A small network was shown many inputs. Here are its activations along a few directions, one row for each input.
Each table varies a few parts of the input and shows all the possible inputs, shuffled.
Descriptions start from the smaller parts, as in this example, which fits no table here: ring(5) and (point or ring(11) or (values(3) and line(4))).
Shared parts are said once, and a part with two or three values counts as separate values.
In the rows, 128 means zero.

Other details of the inputs shift rows strongly along three fixed directions, in all tables alike. That doesn't count.

Rows:
row 1: [125 119 133  89 129 144 130 138 137 119 160 114]
row 2: [121 114 127 169  92  95 111  96 104 121  99 153]
row 3: [132 131 140  74 140 150 133 140 141 168 175 129]
row 4: [149 125 138 122 183 138 125 140 164 190 153 113]
row 5: [119 106 125  95 100 115 118 140 152 194 178 170]
row 6: [108 114 130 123  82 115 124  95 101  76 124 140]
row 7: [153 121 124 134 162 152 125 133 151 189 147 113]
row 8: [153 113 111 130 161 145 150 136 143 139 113 125]
row 9: [137 107 128 139 114 111 110 110 133 173 140 154]
row 10: [124 134 134 102 126 115 131 162 154 126 154 128]
row 11: [134 146 131 167 164 133 124 143 136 125  98 110]
row 12: [132 135 128 171 126 125 127 109 117  94  98 118]
row 13: [127 107 132 138  85 117 121 104 124 114 140 156]
row 14: [144 153 131 174 173 125 124 134 134 116  89  97]
row 15: [136 131 130 166 127 101 121 116 113 104  91 111]
row 16: [121 118 137  87 109 129 134 136 126  80 152 110]
row 17: [146 135 109 106 166 154 148 137 123 158 123 136]
row 18: [110 106 142 115  76 107 121 147 128  92 143 158]
row 19: [110 123 128 132  74  79 126 119 111  89 117 142]
row 20: [139 133 117 138 121 133 109  75 111 200 135 162]
row 21: [140 131 116 127 146 150 118 122 129 152 133 112]
row 22: [141 110 137  96 124 139 136 165 147 124 162 102]
row 23: [134 139 134 164 137 110 122 125 125 101  99 117]
row 24: [109 114 132 104  72  87 128 141 124 101 143 144]
row 25: [127 135 113 163 122 136 109  81 112 133 110 148]
row 26: [ 95 125 137 116  75 121 129 105  91  97 123 161]
row 27: [129 147 129 128 190 140 134 152 163 186 138 109]
row 28: [142 140 126 165 161 147 128 126 137 135 111 109]
row 29: [131 142 136 100 142 117 136 171 159 119 151 108]
row 30: [142 125 126 141 149 145 129 138 137 147 127 105]
row 31: [140 118 132 141 124 113 112 112 141 157 141 153]
row 32: [133  93 106  81 107 142 138 128 135 134 150 166]
row 33: [138 120 150  95 151 123 137 168 156 121 155  98]
row 34: [115 113 114 106  78 120 145 111  94  93 106 177]
row 35: [122 158 124 164 147 105 135 141 118  92  78  89]
row 36: [116 131 137 168 135 112 127 118 115 102  89 121]
row 37: [104 131 142 104 115 104 144 163 135  82 133 113]
row 38: [134 117 133 133 153 149 131 126 146 164 144 122]
row 39: [127 153 128 163 162 104 132 110 130 129  96 107]
row 40: [131 139 133  98 126 138 134 159 130  60 137  90]
row 41: [133 116 144 108 134 134 142 147 143 109 150 102]
row 42: [123 151 134 115 117 130 138 146 100  77 107  96]
row 43: [121 135 134 169 146 135 139 122 116  92  89  99]
row 44: [121 109 123 165 104 113 107 100 117 166 114 168]
row 45: [149 112 114 129 160 129 141 141 146 151 110 140]
row 46: [134 143 123 134 152 116 128 143 143 153 124 109]
row 47: [125  86 142  95  85 120 127 115 140 142 181 158]
row 48: [109 143 126 154 124 138 123  85  96 146 101 153]
row 49: [120 118 122 127 126 145 117  97 125 156 141 147]
row 50: [121 111 140 103 102 139 135 163 141  97 156 128]
row 51: [118 146 127 130 126 142 132 149 114  52 105  95]
row 52: [114 128 115 160  95 128 109  81 101 108 107 159]
row 53: [127 126 121 112 119 157 108 101 134 223 169 191]
row 54: [108 122 143  88  78 117 134 119 105  94 148 146]
row 55: [145 125 109 164 168 120 142 127 121 124  79 128]
row 56: [125 140 143  77 145 154 141 160 135 134 158 109]
row 57: [115 122 128 133 122 106 122 104 139 173 142 161]
row 58: [131 123 149 102 155 131 138 176 154 121 147  97]
row 59: [126 138 106 153 144 103 151 130 120  92  67 129]
row 60: [124 147 120 152 152 120 128 141 133 146 106 113]
row 61: [133 122 124 172 129 119 105  93 132 176 119 167]
row 62: [123 127 148 110 154 134 140 179 147 109 134  96]
row 63: [129 144 119 152 116 126 117  83  94 147 103 143]
row 64: [130  91 133 104  78 119 124 126 131 132 166 148]
row 65: [119 134 134 104 125 120 132 167 154 128 152 131]
row 66: [118 134 140  77  98 140 133 157 124 104 159 136]
row 67: [130 140 132 125 162 118 133 134 152 161 138 117]
row 68: [124 173 129 153 148 142 134 131 101  84  81 100]
row 69: [125 135 133  87 119 147 133 157 122 133 149 120]
row 70: [125 131 129 170 126 111 122 126 111 106  86 117]
row 71: [118 121 142 137 113 119 142 131 116  63 112 103]
row 72: [139 125 124 174 120 120 117  81 121 134 113 143]
row 73: [122 121 144 133 128 112 130 136 129 106 121 120]
row 74: [128 150 123 153 151 118 124 128 142 148 116 129]
row 75: [148 166 131 120 170 150 131 137 132 135 126  97]
row 76: [141 121 139 101 139 149 136 168 158 126 164 109]
row 77: [130 138 139  82 148 153 136 145 138 158 163 120]
row 78: [151 124 107 154 172 140 152 131 126 120  92 112]
row 79: [130  89 105  84 101 137 136 125 124 133 156 172]
row 80: [144 152 116 160 156 138 118  98 121 115 103 105]
row 81: [122 142 138  85 114 139 141 170 114  88 135  99]
row 82: [134 149 122 151 177 152 128 113 124 127 104  91]
row 83: [141 117 114 122 130 151 103  90 144 202 167 168]
row 84: [119 148 126 152  99 120 119  86  91 105 100 151]
row 85: [131 128 110 159 118 130 109  80 104 140 108 137]
row 86: [104 122 133  93  68 128 128 138  99 102 139 151]
row 87: [129 104 132 133 124 137 124 103 139 172 152 151]
row 88: [143 118 108 146 123 133 102  68 120 188 137 154]
row 89: [128 114 113 128 112 143 109  99 121 169 143 152]
row 90: [143 136 119 175 164 147 125 118 128 157 100 105]
row 91: [140 140 128 167 161 123 123 134 127 132  93  99]
row 92: [119 141 140  87 102 135 135 153 118  87 145 126]
row 93: [127 131 121 116 131 149 126 145 123 112 128 103]
row 94: [139 150 127 135 157 115 127 137 152 144 130 116]
row 95: [117 101 107 116  97  98 140 121 124 138 130 187]
row 96: [138 116 140 101 113 124 141 163 134  80 144  89]
row 97: [116 142 140 104 153 123 146 176 151 112 136  95]
row 98: [138 135 121 119 184 171 124 129 149 184 148 110]
row 99: [ 95 125 129 136  73  95 123 126 118  96 122 168]
row 100: [116 110 121 121  69 114 116 100  99  91 129 144]
Description of these inputs: line(5) and (values(2) or (values(3) and line(6))).
Question: The inputs of row 46 and row 2 match in every part but the line(5) part. If row 59 is changed in the same way as row 46 into row 2, which row does it become?
Answer: row 45
Question: The inputs of row 78 and row 79 match in every part but the line(5) part. If row 30 is changed in the same way as row 78 into row 79, which row does it become?
Answer: row 89
Question: The inputs of row 21 and row 7 match in every part but the line(5) part. If row 25 is changed in the same way as row 21 into row 7, which row does it become?
Answer: row 76
Question: Change only the line(5) part in row 38. List by row number the other rows that result.
Answer: row 26, row 36, row 49, row 97
Question: Change only the values(3) part in row 56. List by row number the other rows that result.
Answer: row 66, row 81
Question: Change only the values(3) part in row 5. List by row number the other rows that result.
Answer: row 65, row 97
Question: Change only the values(2) part in row 45. List by row number the other rows that result.
Answer: row 55
Question: Change only the values(2) part in row 78. List by row number the other rows that result.
Answer: row 8
Question: Change only the line(6) part in row 99. List by row number the other rows that result.
Answer: row 10, row 29, row 65, row 74, row 94

Rows:
row 101: [117 115 150 100  78 130 121 132 109  96 151 143]
row 102: [171 127  99 118 196 132 137 149 169 209 132 140]
row 103: [146 162 108 138 222 173 142 100 126 198 105  91]
row 104: [133 143 131 187 140 141 105  72  97 155  91 140]
row 105: [138 156 142 115 180 126 135 194 159 137 130  77]
row 106: [150 101 108 122 106 133 128  88 109 138 123 183]
row 107: [122 161 141  65 162 169 144 195 137  83 150  62]
row 108: [110 100 137 110  76 117 113 137 122  99 151 133]
row 109: [132 147 118 191 133 116 114  90 108 104  82  99]
row 110: [120 105 133 146 110 109 110  92 150 183 157 181]
row 111: [113  69 128 105  81 124 137 146 151 146 166 196]
row 112: [127 164 124 187 135  88 123 109 114 114  75 117]
row 113: [102 119 154 116  94  98 139 164 134  40 131 114]
row 114: [131 124 116 169 103 113 105  75 118 148 122 142]
row 115: [112 137 146 143 109  93 141 145 129  39 109 103]
row 116: [166 143 135 108 174 167 120 128 157 210 174 116]
row 117: [138  90 104 146 122 107 129  89 140 153 121 194]
row 118: [120  76 124  95  83 114 130 110 126 152 164 155]
row 119: [139 156 145  90 164 119 145 210 164 111 147  70]
row 120: [107  88 143 118  82 106 111 113 149 161 174 189]
row 121: [121 165 109 179 144 144 110  56  95 157  90 140]
row 122: [144 106 136  62 132 149 121 175 176 174 211 109]
row 123: [115 132 134 150 107 114 124 137 106  48  96  87]
row 124: [150  96 114  92 150 169 138 181 165 172 168 118]
row 125: [109  91 127  94  67 107 143 177 131 109 142 174]
row 126: [127 148 119 195 142 100 106  86 120 183  89 152]
row 127: [101 109 147  94  70  92 122 164 130 109 154 156]
row 128: [102  60 143  72  64  95 142 128 146 142 189 190]
row 129: [111 152 127 106 102 135 130 118 107  88 133 122]
row 130: [ 95 159 136 125 109 135 134 137  84  28  89  94]
row 131: [118 153 112 160 135 148 106  63 103 173 111 153]
row 132: [159 134 139  99 167 169 118 136 157 210 181 123]
row 133: [126 143 156 114 178 132 146 204 162  71 128  59]
row 134: [137 170 131 199 144 128 122  82  86  86  59  98]
row 135: [122 100 132 107  77 144 144 149 102  77 124 152]
row 136: [112 115 102 127  99 158 130  99 101 148 121 182]
row 137: [150 163 105  89 194 166 165 177 125  56  96  62]
row 138: [113 136 138 171 117  95 129 112 124  78  98 124]
row 139: [118 115 121 152 116  86 133  96 112 160 101 160]
row 140: [160 175 136 160 211 167 127 133 130 145  99  65]
row 141: [106 136 147 107  85  85 137 176 123  53 123 112]
row 142: [170  92 102  70 160 154 135 162 173 178 180 128]
row 143: [132 109 127 143 115 129 129  67  97 167 117 162]
row 144: [160 153 116 172 209 156 111 117 151 196 117  79]
row 145: [109 167 120 155 116 130 125  89  86  78  86 117]
Question: What is each input in this table made of?
Answer: line(5) and (values(3) or line(6))
Question: The inputs of row 113 and row 131 match in every part but the line(5) part. If row 111 is changed in the same way as row 113 into row 131, which row does it become?
Answer: row 136
Question: Change only the values(3) part in row 124. List by row number the other rows that result.
Answer: row 118, row 142
Question: Change only the values(3) part in row 136. List by row number the other rows that result.
Answer: row 103, row 137
Question: Change only the line(5) part in row 123. List by row number the other rows that result.
Answer: row 101, row 105, row 107, row 120

Rows:
row 146: [132 117 128 111 128 131 132 140 141 126 145 132]
row 147: [109 110 123 137  69  97 126 110 104  88 111 167]
row 148: [111  92 136  76  63 110 119 141 141 150 188 183]
row 149: [140 146 127  93 173 161 134 147 136 144 143  96]
row 150: [111 105 140  73  73 109 138 172 132  80 161 140]
row 151: [125 134 126 158 131 120 127 111 120 109 102 127]
row 152: [109 132 134 139  94 101 127 131 111  84 109 133]
row 153: [122 122 119 150  76 111 109  84  95 104 114 148]
row 154: [126 116 128 132 118 125 118 108 136 159 144 157]
row 155: [117 147 133 171 129 112 127 112 110  83  85 111]
row 156: [125 119 127 141 117 114 132 121 120 111 112 131]
row 157: [151 149 136  67 176 165 147 172 151 142 165  86]
row 158: [142 141 140 105 176 140 148 188 154 109 134  66]
row 159: [136 155 126 177 173 123 139 130 117  92  68  78]
row 160: [150 156 123 162 200 138 144 148 133 108  79  65]
row 161: [151 125 130  91 158 181 123 145 151 201 178 131]
row 162: [144 118 121 114 152 141 115 126 163 230 172 159]
row 163: [113 127 152  80 107 120 147 193 137  41 147  90]
row 164: [132 123 118 177 138 121 109  72 126 202 117 163]
row 165: [125 121 123 149 117 119 123 103 122 127 118 148]
row 166: [128 130 110 132 132 152 121  88 120 178 137 151]
row 167: [133 141 111 164 150 157 114  82 109 170 104 138]
row 168: [114 107 131 101  78 107 131 143 125  99 144 155]
row 169: [127 140 129 174 145 117 123 105 119 135  95 118]
Question: What is each input in this table made of?
Answer: point or line(5) or (values(3) and line(6))
Question: Change only the values(3) part in row 146. List by row number the other rows that result.
Answer: row 147, row 160
Question: Change only the values(3) part in row 154. List by row number the other rows that result.
Answer: row 158, row 162
